A small network was shown many inputs. Here are its activations along a few directions, one row for each input.
In each table, some parts of the input vary, and every possible input appears once, in random order.
A made-up example of a description, with smaller parts first: one of 6 places along a line, together with either a single point or one of 9 places around a ring or (one of 3 separate values, together with one of 5 places around a ring).
Shared parts are said once, and a part with two or three values counts as separate values.
In the rows, zero is written as 128.

Other details of the inputs shift rows strongly along two fixed directions, in all tables alike. That doesn't count.

A family of inputs:
x1: [132 129 132 131 119 128 140 144 135 131 133]
x2: [133 123 135 125 128 133 137 142 131 129 127]
x3: [129 128 134 135 118 117 143 142 133 128 134]
x4: [131 124 141 132 127 122 133 139 133 115 128]
x5: [135 124 135 129 136 127 132 143 127 129 129]
x6: [130 123 139 125 128 121 137 139 132 119 132]
x7: [130 129 135 135 117 126 142 141 134 131 133]
x8: [126 145  84 120 137 153 102  55  97 130 132]
x9: [132 123 136 128 126 131 138 139 130 128 127]
x10: [134 125 139 125 138 125 130 142 130 123 132]
x11: [132 124 138 127 131 130 134 143 127 129 127]
x12: [163 158 126 111 122 130 137 106 137 121 123]
x13: [132 125 139 123 133 129 132 141 130 122 132]
x14: [131 125 131 130 121 118 140 144 132 126 131]
x15: [130 121 138 133 125 123 134 138 135 113 124]
x16: [135 126 140 132 137 126 126 142 132 119 129]
x17: [152 165 119 114 124 131 150 111 139 127 123]
x18: [132 126 142 129 131 129 128 142 132 119 128]
x19: [142 158 125 114 120 132 149 123 129 121 127]
x20: [159 158 121 111 126 132 144 109 133 128 120]
x21: [160 158 124 106 125 129 140 107 136 124 125]
x22: [132 128 131 133 129 119 134 147 135 133 135]
x23: [133 128 132 127 125 127 135 146 130 129 131]
x24: [123 123  79 144 139 151  99  60 108 110 142]
x25: [ 33  70 130 143 140 120  42  93 102 174  88]
x26: [131 131 135 133 122 126 138 144 131 131 134]
x27: [ 45  76 181 129 135  90  68 178 132 183  79]
x28: [ 41  79 138 142 152 126  33  93 103 172  94]
x29: [ 41  73 182 132 121  89  77 172 131 177  75]
x30: [130 130 136 129 123 129 137 144 132 128 134]
x31: [126 130  74 138 146 151  97  69 103 130 150]
x32: [145 156 121 112 121 130 146 126 126 121 124]
x33: [131 119 134 130 123 124 141 140 130 123 124]
x34: [153 166 118 118 124 128 151 111 137 129 122]
x35: [130 121 127 132 116 119 139 145 134 121 125]
x36: [128 154  78 121 140 147 102  51 111 140 124]
x37: [135 127 131 129 128 125 134 145 130 130 130]
x38: [126 123 132 134 114 121 141 143 137 121 128]
x39: [142 158 124 117 119 129 150 123 127 123 126]
x40: [129 128 136 131 118 130 142 142 135 128 133]
x41: [147 150 130 106 123 130 139 120 126 117 128]
x42: [128 124 130 137 113 117 142 143 135 124 129]
x43: [127 124 133 132 115 122 143 142 135 124 130]
x44: [122 128  75 139 136 155 103  65 105 129 148]
x45: [123 132  78 141 144 154  99  66 105 130 153]
x46: [134 125 139 125 136 127 131 141 129 123 131]
x47: [131 127 132 129 130 123 133 147 136 130 134]
x48: [130 128 133 128 120 132 140 143 136 128 133]
x49: [134 130 135 134 125 124 137 144 131 133 133]
x50: [129 125 132 136 115 118 144 142 134 126 130]
x51: [133 127 129 126 122 129 137 146 134 129 130]
x52: [129 120 136 126 126 122 138 139 133 117 128]
x53: [136 124 135 128 134 129 134 141 126 130 127]
x54: [128 126  76 137 153 153  99  68 103 128 147]
x55: [134 124 137 130 139 124 125 143 135 119 129]
x56: [128 127 135 132 119 121 142 142 134 126 134]
x57: [127 118 136 127 124 121 136 141 135 115 125]
x58: [129 123 140 125 128 130 135 138 133 122 130]
x59: [132 124 137 122 130 131 134 141 134 122 130]
x60: [131 121 136 129 126 122 140 140 128 125 128]
x61: [149 151 132 112 121 131 136 119 127 114 126]
x62: [133 125 139 128 129 133 130 140 135 118 127]
x63: [134 130 134 134 127 122 135 145 132 133 135]
x64: [132 123 136 124 140 123 129 144 133 123 132]
x65: [133 129 135 131 126 128 136 143 132 130 133]
x66: [123 127  85 141 142 159  98  60 107 118 146]
Description of these inputs: one of 6 places along a line, together with either one of 2 separate values or one of 9 places along a line.
Changing only the place on the line of 6 turns x26 into x18. The same change can be made to x34. Which row results?
> x12
Which other rows does x19 become when the choice among 2 separate values takes its other values? List them by row number.
> x17
Which other rows does x57 become when the place on the line of 9 takes its other values? List them by row number.
> x6, x10, x13, x46, x52, x58, x59, x64
List by row number the other rows that have the place on the line of 6 in common with x5.
> x2, x8, x9, x11, x20, x25, x33, x53, x54, x60
List by row number the other rows that have the place on the line of 6 in common with x44.
> x14, x23, x27, x29, x31, x32, x35, x36, x37, x51

A family of inputs:
x67: [148 155 174  91 101 106 181 196 154 141 111]
x68: [ 32  62 156 154 137 132  49 132 115 177 110]
x69: [101 107  59 153 129 167 102  45  85 135 155]
x70: [ 79  89 167 131 140  76  91 177 135 174  88]
x71: [234 176  80 148 141 142 177 108 149  80 190]
x72: [132 118 120 129 113 130 166 154 115 121 142]
x73: [137 125 152 126 110  85 169 196 162 137 104]
x74: [117 150  85 130 167 171  71  40  86 150 135]
x75: [ 48  72 137 135 143 128  68 139  98 168 115]
x76: [ 75  83 176 137 143 124  88 191 131 151 127]
x77: [117 150  79 125 163 168  77  43  84 148 134]
x78: [142 127 136 108 112 118 148 140 131  98 113]
x79: [163 129 184 118 116 115 169 178 164  89 114]
x80: [175 136 160 129 133  88 165 200 157 120 133]
x81: [ 77 121  79 174 111 152 104  34  89 137 156]
x82: [178 138 165 133 137  91 160 200 161 120 138]
x83: [163 157 188 111 115 121 170 190 161 138 113]
x84: [191 164  38 142 127 149 165  67 130  98 166]
x85: [118 129  50 139 142 132 101  58 109 137 135]
x86: [223 169  90 113 145 158 187  94 129  45 173]
x87: [146 155 156 122 137 141 131 137 136 140 123]
x88: [ 76 118 181 104 135 107  96 169 120 179  77]
x89: [155 159 174  91 116 109 178 202 143 135 108]
x90: [126 129  50 140 152 134  93  56 100 136 144]
x91: [109 145  80 115 130 157  93  47 104 156 131]
x92: [159 154 185 105 106 117 172 190 161 142 110]
x93: [ 72  81 165 126 124 109 115 193 116 156 107]
x94: [212 163  79 145 136 184 181 117 136  66 216]
x95: [126 124  66 159 153 143  80  47 116 139 146]
x96: [ 49 110 151 103 129 111  71 126 112 192  81]
x97: [ 55  80 168 134 153 121  50 101 125 143  90]
x98: [ 67  86 138 151 136 102  65 122 135 180  88]
x99: [161 127 180 115 104 112 169 180 161  93 108]
x100: [165 175  89 156 104 127 185 118 158  98 146]
x101: [159 129 170  98 115 103 176 190 146  90 108]
x102: [146 126 152 117 149 128 134 130 136  93 126]
x103: [111 119  77 129 126 152  87  37 100 111 126]
x104: [ 73  77 178 143 115 118 109 180 134 161 109]
x105: [146 125 143 108 134 121 143 137 130  96 118]
x106: [ 40 101 163 146  92 104  61 109 123 145  84]
x107: [101 109  56 148 131 164 104  48  80 134 157]
x108: [214 163  68 132 139 177 186 122 119  66 211]
x109: [177 198 112 114  92 140 185 104 149 112 168]
x110: [136 119 176 106  98  99 161 185 149 106  98]
Changing only one part turns x100 into x81. The same change can be made to x95. Which row results?
> x68
Changing only one part turns x78 into x72. The same change can be made to x105. Which row results?
> x75
What do these inputs look like to the network?
> one of 4 separate values, together with either a single point or one of 10 places around a ring
List by row number the other rows that have the choice among 4 separate values in common with x77.
> x67, x74, x83, x87, x88, x89, x91, x92, x96, x109
Which other rows does x98 become when the place on the ring of 10 takes its other values? List them by row number.
> x70, x71, x73, x80, x82, x84, x85, x90, x95

A family of inputs:
x111: [121 144  57 128 143 158  88  12  97 119 141]
x112: [112 121  50 149 147 169  87  38  93 111 167]
x113: [152 129 132 136 120 137 166 162 134 114 142]
x114: [158 155 146 111 111 127 163 140 142 124 129]
x115: [156 151 125 110 119 120 163 145 139 130 127]
x116: [ 25  86 213 115 120  84  69 181 137 186  52]
x117: [161 144 142 117 114 114 158 135 145 104 111]
x118: [148 127 137 131 120 137 166 158 143 110 147]
x119: [151 129 137 130 117 129 162 159 130 106 148]
x120: [ 40  95 193 122 120  83  73 180 140 204  57]
x121: [153 134 125 143 122 122 163 167 138 120 148]
x122: [160 156 135 112 114 133 166 146 139 125 121]
x123: [122 132  36 166 150 164  90  25  90 134 178]
x124: [159 164 131 122 114 115 161 146 150 137 130]
x125: [156 155 142 111 113 121 159 141 138 107 124]
x126: [125 119  46 153 146 166  92  26  96 103 168]
x127: [  4  54  95 155 157 129   5  59  78 198 106]
x128: [ 58  91 220 106 166  95  59 179 131 181  57]
x129: [176 127 145 118 157 136 134 166 139 103 150]
x130: [157 115 132 138 121 122 160 149 147  92 135]
x131: [168 160 142 109 109 127 170 144 135 111 130]
x132: [153 128 134 133 118 127 160 157 136  95 147]
What do these inputs look like to the network?
> one of 2 separate values, together with either a single point or one of 10 places along a line
Changing only the choice among 2 separate values turns x128 into x129. The same change can be made to x122. Which row results?
> x113
Which other rows does x113 become when the place on the line of 10 takes its other values? List them by row number.
> x112, x118, x119, x121, x123, x126, x127, x130, x132
Which other rows does x116 become when the choice among 2 separate values takes its other values? List them by row number.
> x112
